A small network was shown many inputs. Here are its activations along a few directions, one row for each input.
Each table varies a few parts of the input and shows all the possible inputs, shuffled.
A made-up example of a description, with smaller parts first: one of 6 places along a line, together with either a single point or one of 9 places around a ring or (one of 2 separate values, together with one of 5 places around a ring).
Shared parts are said once, and a part with two or three values counts as separate values.
In the rows, 128 means zero.

Other details of the inputs vary at random and push rows far along two fixed directions, the same in every table; ignore that.

A family of inputs:
R1: [136  90 156 122  81 149 180  98 152 127 183 139 122 111 128]
R2: [122 132 127 129 141 124 106 146 121 123 120 134 130 134 135]
R3: [123 130 122 131 142 126 112 147 125 125 122 137 128 133 133]
R4: [125 125 130 126 126 130 125 137 129 125 134 139 127 127 130]
R5: [121 127 128 130 134 127 111 145 122 126 124 139 130 135 136]
R6: [124 134 119 140 148 111 131 118 124 136 115 113 134 123 125]
R7: [123 132 125 127 137 123 110 145 121 123 120 138 127 132 131]
R8: [132 125 135 124 123 133 127 128 131 124 132 134 126 129 130]
R9: [124 133 125 127 136 126 114 146 123 123 120 138 129 128 129]
R10: [120 114 122 150 131 122 136 123 125 149 131 115 135 134 131]
R11: [134  88 157 121  77 155 185  88 156 126 194 137 121 111 131]
R12: [127 129 129 130 137 126 117 147 124 124 121 134 127 129 131]
R13: [125 130 129 129 136 126 111 145 120 124 119 135 129 131 134]
R14: [125 131 126 129 137 126 106 147 123 128 115 139 131 139 135]
R15: [126 132 126 125 133 128 110 140 126 127 122 137 128 138 134]
R16: [127 129 126 128 132 129 117 144 131 130 124 139 126 138 134]
R17: [127 125 127 133 135 129 114 150 129 132 118 141 130 139 135]
R18: [129 124 124 149 150 114 131 131 127 141 104 112 139 127 136]
R19: [126 124 130 133 137 125 115 149 123 126 119 135 128 132 134]
R20: [127 134 123 126 138 123 108 145 125 126 115 138 126 138 132]
R21: [134 126 122 143 138 124 130 134 120 143 106 107 140 129 134]
R22: [138 127 126 140 132 128 138 125 124 144 111 108 137 131 131]
R23: [124 130 120 146 146 113 131 120 129 141 113 117 136 134 127]
R24: [137  78 163 129  78 154 189  98 162 132 196 137 122 113 134]
R25: [130 131 127 129 138 127 114 146 127 128 115 135 127 135 131]
R26: [129 122 131 131 133 130 120 142 135 130 128 136 127 136 135]
R27: [132 125 126 146 143 118 138 123 132 141 108 113 137 131 132]
R28: [121 131 126 129 138 125 106 149 119 124 117 139 132 134 135]
R29: [126 128 123 132 139 129 114 145 131 130 121 138 127 140 135]
R30: [123 112 122 152 122 131 135 131 124 156 127 115 138 144 135]
R31: [131 126 123 138 123 133 137 125 121 147 118 108 137 134 128]
R32: [118 129 114 150 139 118 122 128 121 147 115 117 135 142 128]
R33: [123 129 125 129 138 126 115 141 124 122 124 136 126 133 132]
R34: [135 229  99  51 137 109 105  72 105  63 108 105 100  83  66]
R35: [139  78 166 123  71 154 196  87 163 127 201 134 119 108 130]
R36: [127 123 133 130 131 130 118 137 132 128 130 136 129 137 137]
R37: [132 123 133 128 130 129 123 138 131 127 124 135 125 132 131]
R38: [125 131 124 127 136 129 112 137 128 125 123 137 127 138 135]
R39: [133  99 143 128  74 149 193  74 142 143 183 106 127 109 117]
R40: [128 133 125 125 135 125 113 141 126 124 116 138 127 134 129]
R41: [126 132 122 129 141 125 110 143 127 125 117 137 125 140 133]
R42: [143 245  94  33 104 118 148  19  95  64 123  67 102  52  39]
Description of these inputs: one of 2 separate values, together with either one of 6 places around a ring or (one of 3 separate values, together with one of 5 places around a ring).
Q: The inputs of R20 and R7 match in every part but the choice among 2 separate values. If R27 is changed in the same way as R20 into R7, which row does it become?
A: R18
Q: The inputs of R10 and R32 match in every part but the choice among 2 separate values. If R5 is changed in the same way as R10 into R32, which row does it become?
A: R15
Q: Start at R14 and move only the place on the ring of 5, one step at a time. The first step leads to R15. Which rows follow, in order?
A: R38, R36, R8
Q: Change only the choice among 2 separate values in R9. List by row number the other rows that result.
A: R17
Q: Change only the choice among 3 separate values in R9. List by row number the other rows that result.
A: R1, R28

A family of inputs:
R43: [140  51 161 157  65 166 196 123 142 169 185 114 137 130 151]
R44: [125  76 138 192 178 106 121 182 149 161 104 141 149 154 168]
R45: [104 178  72 152 200  97  37 201  73 144  47 108 148 157 125]
R46: [138 138 137 105  77 140 172  67 129 126 152 111 131 100 105]
R47: [116 210  79 101 163 100  68 118  82 107  61 107 128 129 100]
R48: [132 130 166  59  73 160 135 121 146  53 197 192  89  96 105]
R49: [114 215  85 100 179  88  62 133  65  95  51  99 130 108  99]
R50: [122  79 138 191 175 105 117 176 153 165 108 147 142 171 170]
R51: [126 212  80  98 174 105  75 119  92 100  64 103 120 126  99]
R52: [157 136 151  99 103 133 184  68 160 114 145 114 118  91 105]
R53: [138 130 174  47  80 166 119 109 160  52 214 188  92 103 129]
R54: [115 215  78 105 191  92  78 129  88  96  67  99 126 107  94]
R55: [147 144 132  96  66 156 174  76 126 132 160  94 125 106  97]
R56: [135  75 136 183 167 120 116 180 152 166  96 145 145 174 174]
R57: [115  42 159 157 124 153  85 252 161 147 156 241 123 188 195]
R58: [143 139 123  96  69 156 173  68 128 129 166  94 116 114  97]
R59: [123  79 136 186 162 125 115 192 124 162 101 133 151 155 177]
R60: [120 134 128 111  96 127 173  66 128 118 164 107 126  90 103]
R61: [152 125 153 105 112 123 185  72 152 101 152 112 115  77 109]
R62: [114 210  84 110 184  92  73 118  96 101  75 108 119 124  96]
R63: [100  27 144 228 145 127 117 200 141 209 128 157 163 202 199]
R64: [127 140 125 108  82 142 167  63 131 129 174 101 111 109  93]
R65: [143  59 164 158  78 165 201 111 166 168 176 129 140 135 155]
Q: Describe the family of inputs behind these rows.
A: either one of 3 separate values or (one of 4 places along a line, together with one of 5 places around a ring)
Q: Change only the place on the line of 4 in R55. List by row number the other rows that result.
A: R46, R52, R65

A family of inputs:
R66: [130  57 153 172  92 161 155 144 139 176 163 123 149 158 169]
R67: [117  92 155 128 113 143 126 159 140 120 161 174 130 123 153]
R68: [138  79 152 159 122 129 150 140 143 153 128 130 137 140 154]
R69: [138 145 118 131 144 130 111 153 109 133  96 105 138 132 129]
R70: [117 184  82 126 160 112  79 155  89 135  67 108 137 140 110]
R71: [118 118 134 140 124 116 147  98 135 130 146 122 124 123 120]
R72: [136 139 140  85 108 145 126 124 148  94 158 154  98 117 112]
R73: [124 123 148  94 102 142 134 122 135  93 163 163 118 114 129]
R74: [132 107 161  87  72 156 175 101 152  93 198 159 111  93 119]
R75: [114 161 101 119 135 111 111 118 103 123 117 110 121 119 100]
R76: [114 157 100 121 133 120 113 108 110 132 115 112 129 132 114]
R77: [123  74 138 190 157 119 132 162 151 172 109 141 154 165 174]
R78: [108  95 115 180 157 127  86 184 112 170 108 127 152 177 169]
R79: [123 196 103  80 159 115  53 152 103  72  92 154 105 131 109]
R80: [126 185 113  69 135 126  94 130 113  68 125 150 100 105  98]
R81: [150 157 135  85  80 137 178  62 126 103 152  98 112  79  80]
R82: [154 122 143 108 100 143 182  84 142 120 153 103 121  91 118]
R83: [135  56 164 166 110 132 191 117 168 153 170 134 133 124 144]
R84: [124  69 155 150 115 150 118 175 149 137 159 184 128 157 172]
R85: [112 179  96 132 188  97  73 137 100 118  78 109 132 136 122]
R86: [131 170 105 128 179  95  85 161  99 121  58 115 129 126 118]
R87: [113 102 118 179 163 114 123 161 134 167 111 134 145 158 154]
R88: [126 119 130 139 127 129 154 107 137 131 153 111 128 116 125]
R89: [135 186 125  63 125 132  99 105 129  71 135 148  93 111  94]
R90: [114  92 118 184 145 133  96 190 115 185  93 135 159 183 169]
R91: [130 123 163  84  75 149 161  83 145  89 195 159 117  87 118]
R92: [143 142 126 117 127 125 148  99 134 127 113 113 130 114 123]
R93: [123 150 124  96  87 129 160  54 122 111 166 106 112  99  90]
R94: [141 132 148 100  95 122 190  37 151 100 172 111 108  80  94]
R95: [118 159 111 119 140 110 134  88 126 121 122 113 125 119 109]
R96: [152 106 159 108  65 162 196  65 147 126 179 102 127 102 120]
R97: [125 162 110 134 163 107  76 160  94 130  63 116 136 145 124]
R98: [122 140 114 131 120 125 121 133 107 139 117 112 130 129 113]
R99: [132 111 127 165 171 119  93 184 119 152  75 122 149 159 169]
R100: [135 132 140  84 100 150 136 121 145  88 168 158  97 112 114]
R101: [130 186  99 100 130 128 110 112  96 115 110  93 124 110  97]
R102: [134 141 118 128 143 114 151 103 139 123 118 116 129 110 114]
R103: [127  89 132 178 139 134 116 176 127 176  94 133 157 171 168]
R104: [139  49 154 182  99 156 177 155 156 188 147 135 152 157 166]
R105: [111 104 122 174 162 106 114 162 126 156 113 133 138 149 143]
R106: [129 204 107  76 167 107  46 151 111  79  87 150 108 131 107]
R107: [111 180  82 122 154 107  92 132  96 130  89 112 130 133 105]
R108: [144 160 137  68 108 134 126 109 146  84 157 148  99 105 100]
R109: [148  57 160 161  97 151 200 122 167 170 158 133 139 132 156]
R110: [134 143 123 129 158 113 129 121 129 116 114 108 131 114 123]
R111: [135  59 160 172 124 137 166 127 163 156 157 128 143 141 167]
R112: [113  91 116 179 150 130 104 180 117 170 119 125 148 165 161]
R113: [120 157 111 122 128 120 104 123  99 128 105 112 128 132 108]
Q: The inputs of R72 and R89 match in every part but one. If R81 is changed in the same way as R72 into R89, which row does it become?
A: R97
Q: The inputs of R111 and R110 match in every part but one. If R91 is changed in the same way as R111 into R110, which row does it become?
A: R67
Q: Describe the family of inputs behind these rows.
A: one of 2 separate values, together with either one of 6 places along a line or (one of 3 separate values, together with one of 6 places around a ring)
Q: Change only the choice among 3 separate values in R69. List by row number the other rows that result.
A: R81, R104

A family of inputs:
R114: [121 132 130 112  94 131 168  76 139 123 175 115 117  99 102]
R115: [130  55 157 192 142 128 141 187 147 173 125 139 149 151 172]
R116: [129 140 128 125 137 127 126 115 125 125 123 112 136 122 133]
R117: [130 136 136 105 101 129 171  60 149 121 162 122 116 107 108]
R118: [120 162 104 117 142 127  80 181  91 127  90 126 135 134 119]
R119: [136  91 157 130  90 156 176  93 151 132 174 123 135 118 142]
R120: [131  85 156 136  89 151 180  90 143 136 185 117 128 112 136]
R121: [114 141 113 126 131 121 119 121 117 121 125 135 122 132 116]
R122: [120 159 108 119 149 119  70 155  90 117  93 114 132 141 128]
R123: [113 160 106 123 148 112  75 160  93 123  98 123 137 133 123]
R124: [118 160 105 117 139 124 105 113 107 115 124 110 122 131 114]
R125: [132 158 108 106 112 145 113 133 110 123 124 118 114 130 110]
R126: [138 142 130  86  63 157 174  78 135 115 172 130 106 102  90]
R127: [143  58 159 189 148 134 139 177 154 167 117 138 154 159 181]
R128: [134 152 115 117 149 117 126 119 112 112 110 104 122 107 118]
R129: [125 134 123 131 143 114 135 135 121 126 123 120 134 107 120]
R130: [117 158  94 133 175  99  98 146 115 121  83 130 128 130 117]
R131: [121  48 182 145 151 141  96 221 174 107 166 229 121 156 194]
R132: [142  83 152 135  95 137 201  81 173 144 172 134 124 118 135]
R133: [121 158 117 114 140 125 107 120  98 107 117 109 126 122 118]
R134: [146  86 159 132  94 139 198  88 160 135 168 130 129 104 140]
R135: [129 166 109 111 146 123  75 168  99 122  76 135 131 140 126]
R136: [139 131 135 100  99 129 186  71 138 101 160 121 117  78 101]
R137: [134  65 145 169 118 162 120 196 138 173 125 148 152 171 182]
R138: [133 152 118 138 176  97  99 145 132 128  72 129 129 143 128]
R139: [126 141 129 122 134 120 117 121 120 119 114 128 131 129 131]
R140: [118 136 124 124 131 124 122 128 110 118 122 134 131 122 122]
R141: [125  84 154 136  86 142 181  95 145 135 178 134 130 109 131]
R142: [124 168 110 111 144 122 111 106 121 112 114 114 127 127 114]
R143: [133 129 143  95  72 141 164  76 129 105 169 126 115  99 105]
R144: [129 168 109 103 129 126 102 112 116 115 116 115 125 134 112]
R145: [152  84 167 136  96 145 190  99 156 132 169 114 124 109 134]
R146: [114  60 138 184 119 139 119 181 136 183 146 149 148 177 167]
R147: [116 158  98 139 172  99  99 151 116 130  93 120 131 128 117]
R148: [127  57 146 191 144 123 140 176 155 171 118 152 142 165 164]
R149: [129 138 121 135 149 110 130 134 132 129 114 117 124 122 113]
R150: [121 164 102 113 145 125  78 178  89 118  79 137 131 136 118]
R151: [118 158 106 109 123 120 106 118 108 116 122 133 121 133 106]
R152: [133 130 134  99  76 149 159  70 132 117 180 112 111 115 106]
R153: [132 146 130 111 123 121 107 122 118 118 115 128 128 130 127]
R154: [107 161 109 134 164 105  84 153  97 128  94 119 136 123 122]
R155: [135  57 147 188 148 136 142 175 151 171 123 139 157 155 184]
R156: [152 136 142 106 112 132 179  67 161 113 151 108 117  99 107]
R157: [142 135 140 129 145 111 129 124 133 120  99 124 131 120 129]
R158: [138 169 106 111 156 113 128 104 131 112 105 109 122 112 111]
R159: [119 151 132 104 189 110  42 200 143  71 112 206 100 143 145]
R160: [135 136 146 103 101 129 167  68 139 112 155 120 122  96 112]
R161: [138 162 112 103 118 146 115 127 122 123 117 121 121 132 115]
R162: [114 140 114 130 131 123 121 128 119 130 134 126 127 129 117]
R163: [127 135 112 135 146 119 133 122 129 130 124 111 122 128 126]
R164: [133 171 111  96 119 130 108 124 117 120 108 132 117 131 105]
R165: [108 159 108 131 159 110  83 156  94 121  97 122 137 128 124]
R166: [122 147 121 122 136 120 116 114 128 125 115 131 126 138 124]
R167: [126  61 151 176 124 147 116 178 140 170 129 142 155 173 184]
R168: [136  86 155 126  73 149 177  87 156 146 179 137 124 133 133]
R169: [134 152 120 104 111 148 113 140 104 117 120 117 121 125 119]
R170: [138 157 114 119 152 113 121 117 125 116 105 102 116 119 108]
R171: [107  57 137 194 135 129 129 172 143 178 138 156 146 170 171]
R172: [123 169 109 111 147 117 115  98 123 116 114 111 125 119 112]
R173: [119 163 107 116 143 118 110 107 112 118 121 107 120 122 110]
R174: [120  67 135 179 113 153 126 204 135 185 141 154 144 178 163]
R175: [146 131 147 103 101 127 179  76 142 101 147 120 117  82  98]
Q: The inputs of R153 and R168 match in every part but one. If R155 is changed in the same way as R153 into R168, which row does it become?
A: R158
Q: The inputs of R121 and R140 match in every part but one. If R130 is changed in the same way as R121 into R140, which row does it become?
A: R136
Q: Describe the family of inputs behind these rows.
A: one of 2 separate values, together with either a single point or (one of 5 places around a ring, together with one of 6 places along a line)
Q: Change only the place on the line of 6 in R115. List by row number the other rows that result.
A: R118, R123, R129, R154, R165
Q: Change only the place on the ring of 5 in R145. List by row number the other rows that result.
A: R115, R127, R157, R175
Q: Change only the choice among 2 separate values in R126. List by row number the other rows that result.
A: R150
